Each row below holds a small network's activations on one input, seen along a few directions.
In each table, some parts of the input vary, and every possible input appears once, in random order.
Descriptions start from the smaller parts, as in this example, which fits no table here: one of 2 separate values, together with either a single point or one of 11 places along a line or (one of 6 places along a line, together with one of 8 places around a ring).
Shared parts are said once, and a part with two or three values counts as separate values.

Other details of the inputs shift rows strongly along two fixed directions, in all tables alike. That doesn't count.

Rows:
R1: 69,13,30,31,6,-43,-20,71,-8,-51,74,4
R2: 47,8,-34,30,-43,-62,-18,82,-21,-23,99,30
R3: -35,19,46,-30,5,-17,-43,-45,13,13,16,-32
R4: 67,-32,11,40,0,-25,-34,67,-9,-58,70,7
R5: 115,-23,-52,51,-12,28,101,82,-17,-42,4,31
R6: -18,-27,-25,17,-13,29,81,-24,-11,-5,-76,5
R7: -17,-14,3,8,-14,35,94,-21,9,3,-57,20
R8: 88,-24,-40,70,-2,43,93,94,-26,-39,4,57
R9: 60,-28,-8,42,14,-16,-37,85,3,-43,69,2
R10: -42,24,34,-18,19,-31,-41,-46,1,3,12,-35
R11: -46,13,-23,-25,-45,-33,-29,-23,-1,36,42,-2
R12: 76,-36,7,27,6,-33,-28,62,-9,-54,70,13
R13: -54,19,20,-16,29,-14,-63,-43,6,2,-2,0
R14: -53,-4,46,-21,14,-20,-41,-36,29,18,8,-19
R15: -35,11,-6,-25,17,-12,-59,-32,-4,4,0,-46
R16: -11,-2,-63,-4,-62,7,103,-14,-9,41,-26,36
R17: -31,41,31,-33,11,-11,-59,-32,9,15,-3,-9
R18: -10,-20,-33,-6,-16,47,76,4,-4,2,-78,9
R19: 5,-13,-16,7,-34,40,82,-29,-1,12,-69,-6
R20: -29,6,-71,16,-55,1,99,-11,-18,26,-29,27
R21: 93,-30,-16,61,-4,10,120,76,-7,-52,13,58
R22: -2,-30,-36,-14,-9,49,82,-15,0,10,-68,13
R23: -30,4,13,-15,4,-25,-51,-44,-6,1,-4,-44
R24: -25,1,-61,13,-65,11,102,-8,7,49,-31,27
R25: -19,5,25,-32,-11,-22,-54,-29,1,6,-8,-37
R26: -8,-16,-26,-13,1,52,78,-20,-8,28,-69,30
R27: -24,12,6,-42,3,-8,-62,-16,3,9,-4,-40
R28: -47,4,44,-34,10,-26,-45,-26,12,0,4,-14
R29: -10,21,-7,15,-9,46,80,-28,19,34,-69,20
R30: -26,6,6,-37,4,2,-62,-29,7,14,6,-43
R31: 69,-5,11,31,25,-26,-34,60,1,-47,74,43
R32: -50,-8,-4,-26,23,-8,-61,-26,-2,-2,-3,-32
R33: 1,-14,-15,15,-30,34,82,-26,12,24,-72,-10
R34: -41,-13,8,-36,10,3,-66,-23,7,5,6,-30
R35: 65,-34,11,51,3,-29,-29,73,3,-46,65,5
R36: -51,12,32,-17,19,-5,-59,-37,30,24,-2,0
R37: -31,5,5,-28,7,-2,-55,-27,20,27,-2,-46
R38: -35,21,18,-37,16,9,-64,-34,-4,33,7,-29
R39: -38,19,17,-27,19,6,-55,-30,8,47,-1,-30
R40: 50,-6,-10,46,35,-21,-44,75,-29,-47,70,18
R41: -31,27,18,-41,15,-1,-62,-19,-8,27,-3,-25
R42: 58,7,14,36,18,-27,-42,75,-3,-54,63,38
R43: -24,-12,-21,8,-1,55,72,-12,5,38,-73,19
R44: -19,1,-10,8,-8,50,74,-27,12,12,-68,38
R45: 68,4,29,49,10,-37,-13,65,8,-36,81,1
R46: -14,28,-21,19,0,39,82,-33,-5,11,-72,20
R47: -24,29,29,-42,19,-11,-57,-51,14,24,9,-6
R48: -6,-26,-14,2,-27,32,79,-8,-4,-2,-79,12
R49: 16,-18,-19,-7,-27,30,86,-34,0,16,-68,1
R50: 73,21,15,43,14,-17,-35,61,-5,-43,77,22
R51: -43,26,5,-25,29,-3,-58,-34,-15,23,0,-30
R52: -22,15,16,-50,22,-1,-60,-38,-4,36,9,-21
R53: 80,1,25,26,14,-42,-12,56,-3,-44,85,9
R54: -46,7,19,-41,19,-2,-68,-17,-5,20,-7,-10
R55: -56,3,34,-18,23,-29,-44,-40,4,-4,8,-20
Description of these inputs: one of 5 separate values, together with either a single point or (one of 2 separate values, together with one of 5 places around a ring).
The inputs of R45 and R10 match in every part but the choice among 5 separate values. If R39 is changed in the same way as R45 into R10, which row does it become? -> R51
List by row number the other rows that have the choice among 5 separate values in common with R5. -> R12, R16, R21, R22, R26, R31, R47, R49, R52, R53
List by row number the other rows that have the choice among 5 separate values in common with R2. -> R1, R17, R18, R25, R27, R28, R41, R42, R48, R54
A walk changes only the place on the ring of 5. It starts at R35 and steps to R14. List the rest of the walk in order. -> R36, R43, R9

Rows:
R56: -17,-1,12,-1,7,38,43,-29,10,17,-62,-3
R57: 36,5,-16,16,-6,-3,2,41,-9,-8,29,17
R58: -25,4,-21,-21,-24,25,55,-37,3,38,-50,-6
R59: 43,-5,16,20,22,1,5,32,-8,-33,12,15
R60: -19,2,10,-8,10,37,45,-35,7,8,-62,2
R61: -42,7,29,-45,-6,-41,-90,-42,13,21,37,-34
R62: -31,10,-24,-14,-21,22,55,-40,-2,33,-53,-10
R63: -34,1,-15,-11,-29,12,56,-43,2,25,-54,-5
R64: -43,-21,11,-50,24,-11,-119,-25,-2,5,11,-56
R65: 30,11,-20,23,-3,-6,2,39,-14,-14,27,15
R66: 21,-2,-17,29,-1,-12,6,35,-10,-17,32,23
R67: -34,11,50,-31,35,-17,-93,-34,17,5,18,-31
R68: 43,-2,14,26,22,3,3,32,2,-32,12,11
R69: 28,-7,-14,21,-5,-9,6,36,-4,-11,34,25
R70: 19,-5,-9,27,-10,-22,13,35,-5,-22,32,17
R71: 26,-9,-6,19,-14,-18,13,37,1,-16,35,20
What do these inputs look like to the network? -> either a single point or one of 5 places along a line or (one of 2 separate values, together with one of 5 places around a ring)
Change only the place on the ring of 5 in R65. List by row number the other rows that result. -> R62, R63, R66, R70
Change only the choice among 2 separate values in R62. List by row number the other rows that result. -> R58
